These are the activations of a small neural network, seen along a few directions. Each row is one input.
In each table, some parts of the input vary, and every possible input appears once, in random order.
A made-up example of a description, with smaller parts first: one of 4 places along a line, together with either a single point or (one of 2 separate values, together with one of 5 places around a ring) or one of 11 places around a ring.
Shared parts are said once, and a part with two or three values counts as separate values.
(in the rows, 128 means zero)

Other details of the inputs vary at random and push rows far along two fixed directions, the same in every table; ignore that.
To show where, the next rows are all for the same input, with only those details redrawn:
[ 79 162 175 110 103 142 121 119 168 112 132 143 150  73  97]
[ 81 138  93 145  81 131 168 161 103  98  48  87  69 104 186]
[170 131 106 139 136 117 130 160 130 118 126 146 168 140 140]
[ 82 162 180 108 105 143 117 118 172 113 140 149 156  72  90]
[167 131 102 141 134 117 134 161 126 117 118 140 163 140 146]
[165 134 113 136 135 119 128 156 134 118 129 147 171 135 135]

Rows:
r1: [155 124 104 131 135  95 126 131 139 160 182 114 160 150 131]
r2: [ 71  97  81 149  84 108 174 128  93 149  76  87  37 111 171]
r3: [178 106 109 119 139 132 121 135 102 158 183  87 120 151 152]
r4: [147  99  85 132 135 117 139 138 128 153 124 164 160 160 120]
r5: [142 130  89 122 127 118 130 147 145 142 146 130 175 164 131]
r6: [ 88 154 186 121 108 118 120 105 158 130 162 124 128  59 104]
r7: [ 55  67 245  95 151 131 121 131 171 108 116  90 138 132  82]
r8: [185 111 135 152 174 137 111 126 113 162 160 130 103 130 131]
r9: [156 123 115 139 151 147 154 120  98 127 111 178 132 190 129]
r10: [181 107 114 107 191 101  82 119 103 139 148 105 106 143 132]
r11: [161 110 101 113 181  76 104 116 127 125 150 126 143 131 110]
r12: [ 77 133 195 118 145 154 107  93 129 172 170 144  74  79  84]
r13: [ 65 133 175 127 138 127 132  94 147 158 167 164 114  73  70]
r14: [ 50 142 163 116 130 151 140 105 151 141 128 176 131  85  70]
r15: [195 123 136 141 153 122 106 141  99 151 155 104 116 131 164]
r16: [180 141 112 135  99 142 115 137 116  99 122 121 157 189 136]
r17: [106 130 116 148  82 140 119 139  80 136  97  27  42 107 182]
r18: [164 121 111 149 128 104 103 132 126 134 179 113 170 132 135]
r19: [182 147 139 128 123 140 128 129 125  99 125 153 157 172 144]
r20: [149 118  87 103 174 100 111 131 130 108 112 139 160 145 110]
r21: [154 129 100 137 123 127 105 146 136 117 149 133 191 146 129]
r22: [168 128 101 100 160 119 117 109 113  89  98 137 139 187 129]
r23: [ 74 143 185  91  94 166 125  69 163 131 133 173 133 128  80]
r24: [170 112 117 161 165 110 137 127 132 147 158 150 140 124 115]
r25: [160 141 115 113 117 141 130 121 135 122 142 136 161 200 141]
r26: [ 78 162 175 110 103 142 121 120 169 112 133 144 149  73  97]
r27: [ 88 159 190 117 111 177 135  80 162 105 121 167 120 112  85]
r28: [175  92 119 132 153 121 109 121 104 186 162 130 109 153 137]
r29: [ 74 124  81 160 104 144 183 148 104 109  40 103  55 108 167]
Describe the family of inputs behind these rows.
Answer: either a single point or (one of 4 places along a line, together with either a single point or one of 6 places around a ring)
Which other rows does r14 become when the place on the line of 4 takes its other values? List them by row number.
Answer: r9, r12, r13
Start at r24 and move only the place on the ring of 6, one step at a time. The first step leads to r13. Which rows follow, in order?
Answer: r2, r1, r18, r6

Rows:
r30: [222  96  99 134 196 106 126 155 121 129 142 188 201 197 117]
r31: [153 135  85 117 121 130 121 130  84  86  71  78  77 166 183]
r32: [144 121  73 154 111 109 150 177 105 102  74  95 117 136 180]
r33: [108 109 140 125 146 126 138 116 119 138 114 121  82 113 128]
r34: [130 140 124 142 109 133 121 139 121 132 132 113 119 101 145]
r35: [ 85 143 184 109 130 155 120  95 149 145 142 158 112  93  85]
r36: [233 104  92 139 191  90 108 153 118 155 186 140 190 172 133]
r37: [ 90 147 181 116 119 123 101 109 155 135 163 112 130  62 100]
r38: [199 126 162 121 153 132 103 120 157 139 195 174 221 178  92]
r39: [ 88 122 146 122 104 139 139 138 138 108  94 104 122 133 138]
r40: [188 134 135 114 170 112 102 139 168 131 185 176 234 147  85]
r41: [102 137 122 137 111 139 146 114 122 118 108 135 105 127 127]
r42: [ 95 142 118 125  95 133 144 116 127 124 108 129 106 118 136]
r43: [ 85 159 169 109 111 148 112 106 156 141 162 133 131  78  99]
r44: [ 84 151 183 109 120 151 133  91 156 127 133 168 124 102  86]
r45: [141 110  73 159 128 130 150 147  82 134  90 110  78 154 167]
r46: [130 100  73 143 127 102 146 145  88 137  94  87  73 139 176]
r47: [ 81 148 165 106 110 146 110  96 154 148 154 143 126  86  91]
r48: [102 124 149 127  99 152 134 128 120 135 119  99  97 127 139]
r49: [ 69 145 161  98 112 133 119 107 168 119 131 147 150  91  85]
r50: [ 79 129 176 113 137 132 111  89 152 139 156 130 115  84  80]
r51: [133  92 103 145 121 116 145 155  88 128  98  69  74 159 181]
r52: [ 99 152 122 129  97 136 146 125 132 117 114 118 110 110 144]
r53: [119 108  72 150 126 120 160 155  95 104  62 111  97 154 165]
r54: [243 127  92 154 156 105 114 157 125 132 171 163 210 174 139]
Describe the family of inputs behind these rows.
Answer: either a single point or (one of 4 places along a line, together with either a single point or one of 5 places along a line)
Start at r32 and move only the place on the line of 5, one step at a time. The first step leads to r40. Which rows follow, in order?
Answer: r49, r53, r30
